A small network was shown many inputs. Here are its activations along a few directions, one row for each input.
In each table, some parts of the input vary, and every possible input appears once, in random order.
A made-up example of a description, with smaller parts first: one of 6 places along a line, together with either a single point or one of 11 places around a ring or (one of 2 separate values, together with one of 8 places around a ring).
Shared parts are said once, and a part with two or three values counts as separate values.
In the rows, zero is written as 128.

Other details of the inputs shift rows strongly along three fixed directions, in all tables alike. That doesn't count.
These rows show it; all are for the same input, with only those details redrawn:
[138 146 110  87 147  88 142 146 115 121 183 107 137  85]
[111 147 123 117 122 154  97 121 129 128 190 107 140 119]
[150 114 155 179 103  96 126 143 134  97  65 130 138 149]
[129 126 172 144  96 134  90 103 124 133 153 100 138 151]
[134 125 145 160 108 121 112 133 134 108 109 122 139 141]
[150 126 120 152 129  81 148 164 132  91  83 135 138 115]
[109 146 132 117 117 159  90 113 127 133 196 103 140 124]
[152 115 189 141  96  87 113 108 114 132 131  97 136 148]

Table:
R1: [132 112 151 148 102 136 132 136 123 121 110 131 133 145]
R2: [153 117 159 155 124 104 144 118 144 127  53 152 122 175]
R3: [102 128  86 161 138 152 107 144 149 107 130 143 127 136]
R4: [147 124 124 144 118  79 163 163 136  87  86 143 136 123]
R5: [117 129 142 122 117 167  98 116 114 147 179 105 135 128]
R6: [102 138 127 132 113 182 113 126 129 128 119 139 136 147]
R7: [106 144 107 138 140 170 126 125 155 133 109 148 123 156]
R8: [ 94 125  97 149 119 154 118 145 150 113 135 141 126 140]
R9: [108 117 145 114 118 167 103  99 118 148 197 115 119 151]
R10: [147 113 122 123 135  64 157 143 128 107 125 143 122 126]
R11: [144 115 150 101 143  84 140 127  98 151 126 111 120 124]
R12: [157 134 190 117 109 100 143 104 125 147 101 112 132 157]
R13: [134 100 157 148 110 139 116 111 126 124 125 141 122 166]
R14: [149 141 169  89 123  92 153 110 116 163 138 104 130 133]
R15: [123 137  89  84 158 103 172 165 116 124 129 147 131  89]
R16: [ 95 151  92 130 142 184 125 137 159 136 117 147 125 143]
R17: [126 114 176 118 111 142 104  83 112 150 144 128 123 172]
R18: [110 130 113 143 142 175  97 120 133 124 114 152 130 149]
R19: [106 149 140 100 126 163 116 104 136 170 166 116 131 140]
R20: [105 145  89 136 131 152 113 150 139 115 152 127 140 110]
R21: [142 118 160  98 134  89 134 120  96 158 137 109 129 120]
R22: [141 155  81  89 187 102 156 146 136 133 134 143 125  98]
R23: [149 107 160 156  95  72 150 142 126 110  85 127 132 145]
R24: [112 114 127 153 120 152 128 138 135 119  72 152 124 159]
R25: [124 104 120 176 127 146 119 152 136 113  80 144 124 146]
R26: [137 140 109  75 145 112 161 152 110 118 181 123 133  87]
R27: [113 127  73 159 112 215 117  96 153 106 118 150 103  73]
R28: [120 135  66 128 157  96 153 183 138 103 124 144 135  82]
R29: [ 98 126  92 160 130 155 104 148 149 115 129 135 128 134]
R30: [120 113 165 120 116 138 114  96 112 148 138 124 119 167]
R31: [131 125 156 159 101 131 101 121 131 117 122 115 139 148]
R32: [148 130 144  97 139  89 146 134  97 142 125 113 132 110]
R33: [141 103 113 137 136  93 168 168 126 107  91 147 119 123]
R34: [105 155  72 137 168 174 123 144 158 126 110 150 127 131]
R35: [111 160  51 140 137 211 137  92 177 121  87 155 108  72]
R36: [127 133 132 165 130 141 124 137 151 136  57 142 135 150]
R37: [143 108 147 103 125  85 157 140 105 138 148 121 126 112]
R38: [141 149 118  71 158 103 148 140  99 132 158 115 136  89]
R39: [141 123 117  84 160 107 131 125 105 140 198 119 123 101]
R40: [138 136  53 112 149 138 174 118 135 102  83 158 102  37]
R41: [124 131 143 131 119 168 100 121 120 129 157 115 138 132]
R42: [156  93 149 159 131  87 141 139 116 118  85 133 118 146]
R43: [124 105 133 179 115 150 113 147 134 118  82 143 133 144]
R44: [140 111 120 126 134  64 161 147 126 110 125 134 119 127]
R45: [143 164 110  89 162 113 151 141 129 136 133 120 137  98]
R46: [112 146 143  95 119 168 114 110 116 137 165 121 137 134]
R47: [119 126 131 124 129 133  93 105 127 137 187 117 127 138]
R48: [125 114 174 127 121 139  95  87 106 159 143 109 121 166]
R49: [126 133 153 128 133 137 112 107 133 166 123 109 123 154]
R50: [116 160 117 121 140 166 116 126 140 149 130 121 138 128]
R51: [119 130 119  88 129  93 143 136 119 139 195 113 130 101]
R52: [163 102 162 147  82  83 138  64 125 131 112 108  95  90]
What is each input in this table made of? -> one of 4 places along a line, together with either a single point or (one of 2 separate values, together with one of 6 places along a line)
Changing only the place on the line of 4 turns R22 into R39. The same change can be made to R49. Which row results? -> R25
Changing only the place on the line of 4 turns R12 into R46. The same change can be made to R35. Which row results? -> R40
A walk changes only the place on the line of 6. It starts at R4 and steps to R23. List the rest of the walk in order. -> R51, R8, R44, R10
A walk changes only the place on the line of 6. It starts at R31 and steps to R20. List the rest of the walk in order. -> R28, R29, R3, R47
Change only the place on the line of 4 in R19. List by row number the other rows that result. -> R15, R37, R51
